A small network was shown many inputs. Here are its activations along a few directions, one row for each input.
Each table varies a few parts of the input and shows all the possible inputs, shuffled.
Descriptions start from the smaller parts, as in this example, which fits no table here: one of 5 places around a ring, together with either a single point or one of 11 places around a ring or (one of 2 separate values, together with one of 6 places along a line).
Shared parts are said once, and a part with two or three values counts as separate values.
In the rows, 128 means zero.

Other details of the inputs vary at random and push rows far along three fixed directions, the same in every table; ignore that.

A family of inputs:
x1: [ 88  97 139 130  83 137 112 131 144 140 186 172 157 148]
x2: [ 92 130  57 203  92 144 130 101 147 127 132 162 150 123]
x3: [158 106 172  80 154 113 121 141 109 114 140 111 133 113]
x4: [116 150 222 113 143 133 133 139 136  71 140 221 154 154]
x5: [166 123 164  68 158 116 122 132 112 150 137  76 110 116]
x6: [122 121  39 158 105 136 128 105 131 164 105  88 119 100]
x7: [117 137 181 114 134 114 117 140 133  87 146 206 152 139]
x8: [ 98 122  32 196  85 130 113 121 140 136 111 151 104 136]
x9: [205 120 194  18 170 102 127 140  89 150 114  52 126 120]
x10: [ 91 121  67 217  83 152 129 109 143 124 136 153 130 121]
x11: [146 126  57 135 110 122 119 113 125 178 117  72 118 105]
x12: [169 168 122 135 193 141 162 101 120 126  74  66  84  98]
x13: [148 123  37 155 109 128 119 112 120 188 105  37  81  87]
x14: [147 132 168  80 171 113 120 145 121  94 126 158 118 147]
x15: [101  76  99 108  33  97  82 156 126 181 161 146 146 138]
x16: [ 93  76 107 111  54 124 107 141 142 182 184 140 160 148]
x17: [ 97 125  54 198  72 156 133 101 140 147 118 136 139 126]
x18: [150  73 140  21 112  80  82 193  85 177 145  80 132 124]
x19: [106 104  28 172  68 142 127 106 132 190 105  77 115 110]
x20: [ 69 154  70 228  98 162 139  95 173 134 160 187 132 141]
x21: [179 143 116 134 155 139 151 119 108 140  76  45  83  97]
x22: [129 186 152 193 178 166 163  94 139  76 111 157 112 125]
x23: [102 139 187 127 156 134 139 123 151  78 177 224 181 152]
x24: [121  85 127  66  66 102  91 153 117 190 139 108 126 131]
x25: [ 90 119  68 212  86 150 137 112 147 127 135 154 134 124]
x26: [136 184 139 201 190 152 166 100 140  66 109 162 118 117]
x27: [186 125 195  71 167 105 136 147 103 120 130  98 136 125]
x28: [148 171 101 193 150 146 154  96 125 104  89 122 122 114]
x29: [152 125  47 154  90 135 128 111 114 186  90  47 106 106]
x30: [ 98 158 199 114 150 112 134 140 139  48 156 207 156 162]
x31: [150  69 121  60  80  97  99 151 103 179 150  85 157 125]
x32: [ 97 141 173 102 155 133 122 151 130 105 149 186 143 148]
x33: [153 101  81  98 126 128 122 120 108 182  96  25  81  87]
x34: [ 42 159  65 220  69 153 139 105 166 109 128 182 120 152]
x35: [175 101 160  56 156 101 126 143  98 136 118  80 137 109]
x36: [128 161  96 175 155 152 149 107 129 100  64 131  77 129]
x37: [ 86 125  68 199  90 160 141 105 153 141 128 141 122 124]
x38: [131 189 136 194 196 156 167  97 147  72 112 162 113 117]
x39: [108  85 127  84  92 118 111 139 137 173 175 130 151 140]
x40: [ 66 114 130 148  77 138 106 160 139 127 176 212 163 166]
x41: [ 87 124  76 211  81 162 133 107 147 130 135 151 127 126]
x42: [157 136 224  83 160 123 140 144 122 102 158 155 158 152]
x43: [ 89 119 139 166  74 140 113 131 151 132 202 196 166 163]
x44: [110 188 152 195 183 162 149 108 156  55  72 161 101 133]
x45: [116 146 191 149 150 130 127 128 143  76 191 215 168 152]
x46: [125 156 107 192 149 138 131 121 139  88  66 118  95 119]
x47: [ 80 128  62 195 100 157 139 101 157 145 134 144 119 121]
x48: [170 139 143 123 169 144 162 119 109 112  70  75 101 100]
x49: [174 107 190  60 160 106 133 145  98 117 121 101 146 121]
x50: [143 112  78 152 112 131 139 121 117 149  93  75 111 101]
x51: [114  87  96  50  69  81  90 162 120 182 150  73 118 133]
x52: [137 176 147 179 180 151 146 117 136  70  49 115  86 119]
x53: [148 133 192  58 143 107 133 152 107 102 106  95 114 138]
x54: [117 125 180 110 152 130 127 132 138  95 172 180 154 136]
x55: [ 96 125  49 206  83 136 119 122 139 126 110 162 108 146]
x56: [185 156 128 132 189 125 154 116 109 115  80  70  98  95]
x57: [108 130 187 137 147 131 139 132 146  74 176 219 178 150]
x58: [116 183 139 201 186 145 140 114 151  45  79 168 109 126]
x59: [107 117 161 143 101 123 121 140 144 118 198 197 174 161]
x60: [159 138  86 114 163 130 133 118 109 139  54  62  57 109]
x61: [156 174 152 149 184 148 163 102 123 102  90 116 116 121]
x62: [116  74 134  58  88 106 102 143 128 184 179 120 160 141]
x63: [125 131  50 179  94 144 136 108 134 179 107  76 103 114]
x64: [174 143 132  76 187 130 140 149  82 136  45  35  70  91]
x65: [167  92 137  50 148 106 122 147 108 159 125  57 113 100]
x66: [147 131 172  65 151 107 116 144 118 119 119 136 122 117]
x67: [156  75 114  73  75  88  97 154 105 199 160  76 152 133]
x68: [151 131 227  80 173 128 147 136 116  83 137 160 161 144]
x69: [ 74 112 112 123  97 120  98 160 137 142 175 188 155 147]
x70: [148 173 130 148 200 134 138 119 134  81  53  93  80 104]
x71: [147 144 214  74 179 119 136 128 128 108 161 159 157 150]
x72: [134 104 170 105 105 110 106 148 122 135 189 150 159 147]
x73: [ 79 114 125 118  76 121  99 134 147 154 164 184 143 145]
x74: [157 139 159  82 160 121 130 119 120 138 133 108 135 129]
x75: [151 135  81 156 113 135 139 113 117 162  93  70 111 113]
x76: [138 110  86 146 108 142 139 122 120 154  97  71 102 104]
x77: [126 138 192 114 144 133 137 132 139 110 172 170 151 153]
x78: [137  79 146  64  90 103  95 165 112 153 147 132 127 163]
x79: [ 96  81 106 102  54 122 101 133 137 180 180 144 171 149]
x80: [ 81 106 117 122  58 101 105 151 137 131 164 156 147 160]
x81: [172 186 157 145 221 141 170 105 126  81  86 113 103 104]
x82: [162 114 158  49 158 118 128 127 108 145 117  82 129 114]
x83: [ 86 118  34 175  78 132  97 119 153 177  99  86  90 121]
x84: [101 129 149 132 116 120 118 129 152 127 198 201 181 159]
x85: [115 195 140 149 183 145 167 101 135  66  68 122  83 121]
x86: [137 157 206 118 170 123 136 125 134  71 172 209 183 155]
x87: [136  64 118  74  88  98 100 157 116 175 167  95 143 122]
x88: [117  82 122  85  94 109 108 147 135 166 178 131 157 133]
x89: [185 117 159  65 159  96 124 142  99 145 126  77 135 116]
x90: [151 177 158 147 208 142 157 137 100  65  58 127  98 107]
Description of these inputs: one of 6 places around a ring, together with either one of 5 separate values or (one of 2 separate values, together with one of 5 places along a line).
The inputs of x18 and x90 match in every part but the place on the ring of 6. If x26 is changed in the same way as x18 into x90, which row does it become?
Answer: x59
The inputs of x69 and x64 match in every part but the place on the ring of 6. If x13 is changed in the same way as x69 into x64, which row does it become?
Answer: x22
Change only the place on the line of 5 in x56. List by row number the other rows that result.
Answer: x26, x45, x86, x89
Change only the place on the ring of 6 in x29. List by row number the other rows that result.
Answer: x9, x11, x28, x74, x86
Change only the choice among 2 separate values in x11. List by row number the other rows that result.
Answer: x6

A family of inputs:
x91: [128 140  52 194 135 138 147 108 120 119  85 105 112  92]
x92: [ 83 139 142 143  98 124 112 121 162 133 193 192 171 162]
x93: [ 87 168 136 173 131 151 147  97 166  92 143 188 138 158]
x94: [134 102 172  29 151 105 116 149 114 133 146 115 132 132]
x95: [ 65 135 114 178 101 153 128 111 163 123 167 203 140 161]
x96: [ 76 140  80 183 110 153 147 107 144 115 111 165 125 116]
x97: [ 74 118  90 159  69 145 117 121 160 156 177 164 138 163]
x98: [121 171 182 151 160 147 164 105 140  74 110 167 134 137]
x99: [137 167 121 166 178 161 169  99 126  93  50 111  84  93]
x100: [186 152 198  75 194 137 163 131  97 107  72  66  92 105]
x101: [112  98 106  72  53  77  68 185 107 162 120 144 130 169]
x102: [139 154 151 171 149 160 157 118 127  84 106 141 130 127]
x103: [121 128  75 139 128 130 118 120 136 163 111  94 110 107]
x104: [118 104 179 109 119 127 118 144 131 102 161 185 173 144]
x105: [114 185  60 198 176 155 161  91 137 108  65 111  86  85]
x106: [145 152 209 139 171 136 151 135 130  66 159 188 165 152]
x107: [132  71 109 104  68 119 100 147 110 180 147  94 141 126]
x108: [115 146 145 129 166 145 141 114 144  98 116 156 119 133]
x109: [149 115  96 136  95 127 128 120 118 150 101  69 122 114]
x110: [163 128 122 109 164 131 146 127  96 110  69  72 105  88]
x111: [131  97 195  38 127 100  93 157 121 158 194 140 158 152]
x112: [129 116  96 108 100 119 109 138 129 189 145  78 120 125]
x113: [136 110  98 106 121 110 112 133 117 152 145 115 129 112]
x114: [200 122 201  45 188 104 124 145  95 127 132  89 120 119]
x115: [143 113 163 117 148 117 130 141 127 104 144 158 161 134]
x116: [118  72  90 133  57 110  99 148 126 184 180 127 157 142]
x117: [ 99 124 160 130 123 105  93 172 140  82 127 150  95 150]
x118: [149 159 179 128 156 121 139 117 139  94 156 170 151 143]
x119: [ 92 116  47 193  69 153 129 108 136 173 107 109 102 115]
x120: [196 120 115  86 144 109 126 136  96 174 104  29  94  98]
x121: [158 132 160 124 143 111 138 124 118 109 134 123 150 134]
x122: [146 101  54 134 101 117 109 127 125 183 120  79 111 103]
What do these inputs look like to the network?
Answer: either one of 2 separate values or (one of 5 places along a line, together with one of 6 places around a ring)

A family of inputs:
x123: [172 133 210  46 177 123 140 146  95 102  94  89 105 124]
x124: [118 128 191  88 149 117 118 144 140  97 156 187 153 153]
x125: [141 167 112 158 180 135 145 116 123  98  79 118  90 105]
x126: [118 124  88 130 106 115 115 145 129 155 136 113 113 127]
x127: [ 95 125  85 181  92 137 124 117 142 130 112 144 123 130]
x128: [131 162 146 129 175 145 145 119 132  93  91 138 106 128]
x129: [108 107 157 115  93 112 103 154 134 117 177 181 163 157]
x130: [153 185 132 214 179 178 170  86 141  89 107 164 121 120]
x131: [164 145 157 109 171 124 141 106 123 139 114  61 118 100]
x132: [113 127  69 137 105 137 125 122 125 160  98  86  89 117]
x133: [120 107  46 136  67 127 121 117 120 198 137  97 150 111]
x134: [148 100 126  79  99 101 105 166 107 161 137  81 122 129]
x135: [103 123 143 127 133 118 109 130 138 109 151 180 149 146]
x136: [135  93 142  96  87 108 121 131 139 150 200 138 174 157]
x137: [142 107 175  72 132 112 121 148 112 133 117 105 125 135]
x138: [ 80 138 128 196 106 139 127 119 155  86 150 218 156 149]
x139: [136 104  69 163 124 148 147 109 122 160 120  75 119  88]
What do these inputs look like to the network?
Answer: either one of 5 separate values or (one of 2 separate values, together with one of 6 places along a line)
Change only the choice among 2 separate values in x138. List by row number the other rows that result.
Answer: x135
Change only the choice among 2 separate values in x125. List by row number the other rows that result.
Answer: x129
